These are the activations of a small neural network, seen along a few directions. Each row is one input.
In each table, some parts of the input vary, and every possible input appears once, in random order.
Descriptions start from the smaller parts, as in this example, which fits no table here: values(3) and (point or line(9) or (line(4) and ring(8))).
Shared parts are said once, and a part with two or three values counts as separate values.
In the rows, zero is written as 128.

Other details of the inputs vary at random and push rows far along two fixed directions, the same in every table; ignore that.

A family of inputs:
r1: [134 199  68  41 124 174   7 197 138 107 169]
r2: [113 195  64  40 106 150   5 170 127  86 198]
r3: [161  71 187 240  84  53 200  83 131 194  61]
r4: [ 99 108 203 173 117 183 198  80 103 135 137]
r5: [153 144  39  94 161  55 119 145 164 113 123]
r6: [168 147  31 202 176  10 150 132 175 126  55]
r7: [117 179  52 102 147  99  84 113 167  91 115]
r8: [104 134 224  61  53 191  88  98 108 163 178]
r9: [161 150  20 214 154  37 134 120 165 113  29]
r10: [ 95 181  73  65 157 213  46 232 122  61 176]
r11: [141 147  12 206 158  20 140  92 144 103  56]
r12: [139 100 176 188  94  86 186  56  72 197  87]
r13: [137 123 215 104  43 184  87 133  95 181 147]
r14: [133 116  35 192 198  83 173 140 172  63 125]
r15: [109 129 215  77  79 181 112  87 100 177 159]
r16: [117  76 196 228 130 114 215  80  61 134  88]
r17: [111 151  87  64 189 170  83 177 168  35 163]
r18: [ 99 165  81  70 170 185  59 239 142  64 194]
r19: [ 91  82 189 191 116 154 197 105  58 146 118]
r20: [114 115 243  96  97 242 104 169  63 133 172]
r21: [146 164  10 183 162  10 161  98 133 116  51]
r22: [141 210  63  28 124 156  30 199 132 113 154]
r23: [147 131  40 116 164  65 102 140 172 107 131]
r24: [102  60 202 164 132 164 214 102 122 140 106]
r25: [118 108 230 116  98 231 132 168  96 148 206]
r26: [135 156  34 217 180 111 155 154 151  69  83]
r27: [129  98 217  64  83 184 118 100 127 180 158]
r28: [125 122  68 122 199 109 117 173 152  46 151]
r29: [157  42 173 212 106  52 215  56 127 191  72]
r30: [168  85 182 210 102  51 223  89 113 214  52]
r31: [121 123 203 119  93 136 157  63 101 187 117]
r32: [ 68 114 226  88 107 233 140 128  83 132 177]
r33: [108 169  40 154 172 137 117 150 124  56 153]
r34: [150  54 187 183  84  73 185  74 128 183 105]
r35: [ 86 120 246  77 111 230 122 124  79 118 185]
r36: [161  53 174 204 117  47 225  57 118 202  74]
r37: [120 142  50 143 190 136 147 140 189  52 129]
r38: [157 141  26 155 177  20 178  95 195 112  39]
r39: [136 151  57  93 138  96  85 130 200  87 121]
r40: [135 105 176 192 105  61 235  31 110 194  42]
r41: [129  96 216  65  76 183 115  99 131 174 154]
r42: [142 173  68  70 134 128  34 193 164 106 165]
r43: [152 158  49 138 157  73  90 165 170 116 114]
r44: [130 113 225  32  82 197 106 110 120 183 175]
r45: [119  99 249 103 110 212 118 176  83 136 188]
r46: [ 94  68 223  82 112 215 140 160  88 142 205]
r47: [138 207  70  33 127 169  12 197 133 112 168]
r48: [130 170  30 134 150  77  89 125 130 103 116]
Description of these inputs: ring(6) and (values(3) or line(5)).
- The inputs of r27 and r48 match in every part but the ring(6) part. If r41 is changed in the same way as r27 into r48, which row does it become? => r11
- The inputs of r35 and r28 match in every part but the ring(6) part. If r32 is changed in the same way as r35 into r28, which row does it become? => r46
- Which other rows agree with r42 in the ring(6) part? List them by row number. => r3, r6, r18, r25, r30, r43, r45
- Change only the values(3) part in r37. List by row number the other rows that result. => r17, r24
- Change only the line(5) part in r34. List by row number the other rows that result. => r5, r23, r29, r36

A family of inputs:
r49: [111 170 108  70 136 178  77 164 123 103 165]
r50: [109  96 232  79  97 200 135 130  84 154 186]
r51: [123 143  94 149 159 118 141 146 132 107 113]
r52: [115 167 106  78 134 176  71 166 116 100 172]
r53: [127 118  78 187 162  85 154 135 143  99 101]
r54: [131 102 199 156  88 134 168  89 104 175  94]
r55: [138  85 196 139  98 110 174  85 102 183 114]
r56: [126 141  95 144 148 120 131 133 139 104  97]
r57: [149 137  75 160 146  67 141 125 151 126  69]
r58: [109 145 126  45 139 190  82 174 139  99 199]
r59: [129  84 200 180 112 137 194 107 101 161  93]
r60: [128 140  90 136 142  93 123 113 140 112 117]
r61: [130 127 101 133 156 127 132 147 156  97 132]
r62: [132 164 102  78 128 137  83 156 129 132 145]
r63: [121  99 216 101  92 195 133 117 109 156 163]
r64: [112 146 115  71 146 167  80 171 126  91 186]
r65: [149 142  68 170 147  65 139 123 136 130  84]
r66: [122  97 221 130  94 178 144 111 104 162 137]
r67: [131 134  77 156 153  66 151  99 149 109  91]
r68: [124 154 115  45 111 164  43 175 127 124 191]
r69: [128 158  87 138 139 103 126 122 138 121 104]
r70: [114  93 215 115 100 168 157  98  91 158 148]
r71: [150 132  87 129 141  90 124 129 164 124 111]
r72: [139 141  72 183 138  73 139 115 143 113  89]
r73: [134  96 204 161  91 131 164  87 117 174 104]
r74: [132 134  78 186 165  91 158 136 131 103  95]
r75: [148  72 177 182 107  82 209  67 126 190  79]
r76: [112 160 118  54 109 173  48 162 127 112 190]
r77: [129 138  88 160 142 114 127 136 131 102 116]
r78: [125 115 208 126  78 165 138 103  83 179 142]
r79: [134 127  79 192 158  88 154 140 137  98  99]
r80: [135 142  94 123 136 112 116 123 162 111 123]
r81: [146  92 192 165  83 118 161 102  95 187 113]
r82: [127 123  76 163 164  89 163 108 160 103  94]
r83: [122  98 210 106  84 162 151  91 112 176 147]
r84: [121 130  87 155 146 111 126 131 137 103 117]
r85: [122 131  92 143 155 109 131 122 135 100 119]
r86: [135 159 114  58 124 151  56 169 148 120 165]
r87: [121 142 121 100 145 158  96 169 143  98 155]
r88: [132 146 105  75 130 126  79 148 132 122 159]
- The inputs of r66 and r87 match in every part but one. If r85 is changed in the same way as r66 into r87, which row does it become? => r64
- The inputs of r74 and r78 match in every part but one. If r59 is changed in the same way as r74 into r78, which row does it become? => r54
- What do these inputs look like to the network? => line(4) and ring(10)
- Change only the line(4) part in r55. List by row number the other rows that result. => r50, r67, r70
- Change only the line(4) part in r76. List by row number the other rows that result. => r53, r68, r84

A family of inputs:
r89: [123 150  95 107 139 119 102 133 142 106 134]
r90: [121 146  97 112 147 133 113 151 142 100 130]
r91: [135 147 108 112 129 123 104 145 138 123 137]
r92: [132 127 139 137 115 126 133 122 120 148 119]
r93: [130 126 144 125 115 136 127 116 115 140 126]
r94: [130 115 143 127 122 120 135 113 129 139 125]
r95: [121 138 105 118 139 136 115 147 132 108 144]
r96: [125 113 158 138 118 145 138 121 117 134 136]
r97: [125 133 119 123 133 138 123 139 126 115 143]
r98: [121 106 173 132 110 150 141 122 105 141 141]
r99: [132 151  94 111 135 117 100 149 144 118 134]
r100: [120 142  92 118 143 129 111 150 136  99 141]
r101: [126 143  93 102 140 118 106 139 147 111 136]
r102: [122 115 156 132 125 142 144 127 109 141 136]
r103: [121 112 166 134 116 151 142 122 118 140 131]
r104: [135 117 169 129 104 133 132 121 115 156 131]
r105: [141 113  76 228 169  47 204  97 155 115  41]
r106: [133 150 104 114 129 128 103 141 131 122 134]
r107: [135 139  93 106 138 117  99 144 146 113 133]
r108: [128 135 115 124 127 124 117 124 126 125 121]
r109: [155  86 120 230 139  43 211  74 139 153  44]
r110: [123 118 166 125 108 137 143 107 116 153 131]
r111: [133 117 162 129 106 130 128 123 117 152 129]
r112: [125 146  94 116 152 129 113 150 132 103 142]
r113: [124 115 141 145 126 133 138 123 124 127 127]
r114: [127 120 144 142 129 136 139 123 127 127 123]
r115: [128 135 121 126 140 134 131 137 134 115 125]
r116: [133 131 117 118 132 119 126 124 139 127 131]
r117: [128 110 165 121 110 135 142 111 121 155 133]
r118: [122 111 162 137 115 150 143 121 117 142 137]
r119: [126 121 162 125 111 134 137 107 117 145 130]
r120: [138 138 105 106 133 125 108 140 142 122 137]
r121: [126 142 109 118 142 141 114 143 140 107 138]
r122: [122 138 111 118 141 138 109 144 139 105 136]
r123: [134 127 141 137 115 124 129 120 118 143 119]
r124: [135 142  91 105 139 120 104 145 148 117 135]
r125: [130 120 159 131 106 135 128 119 110 151 125]
r126: [124 114 171 124 100 148 138 110 105 158 129]
r127: [125 140 106 120 139 139 113 143 137 107 144]
r128: [130 144  95 104 142 118 104 136 146 109 137]
r129: [128 127 142 130 120 124 140 109 125 139 125]
r130: [122 118 146 130 130 136 134 131 112 129 135]
r131: [123 145 100 113 148 132 109 149 142  97 130]
r132: [130 148 102 110 132 131 107 133 131 118 133]
r133: [139 125  51 220 177  48 183 107 166 101  52]
r134: [122 137 117 120 128 120 124 122 134 124 127]
r135: [125 112 179 127 114 155 143 122 112 142 131]
r136: [127 116 173 127  97 145 133 118 105 161 130]
r137: [124 138 108 118 139 134 112 145 130 104 144]
r138: [127 120 155 127 109 141 137 112 112 152 125]
r139: [124 144  96 116 152 127 110 149 131 100 140]
r140: [120 107 172 134 109 154 142 121 112 144 140]
r141: [133 135 104 105 131 123 107 142 141 122 135]
r142: [120 116 152 128 125 142 139 130 109 136 137]
r143: [131 118 160 128 105 131 132 125 118 154 129]
- The inputs of r100 and r97 match in every part but one. If r126 is changed in the same way as r100 into r97, which row does it become? => r132
- The inputs of r123 and r106 match in every part but one. If r119 is changed in the same way as r123 into r106, which row does it become? => r129
- What do these inputs look like to the network? => ring(5) and (line(5) or ring(6))
- Which other rows agree with r107 in the ring(5) part? List them by row number. => r89, r94, r98, r108, r111, r113, r122, r125, r130, r131
- A walk changes only the ring(5) part. It starts at r103 and steps to r122. List the rest of the walk in order. => r114, r121, r133
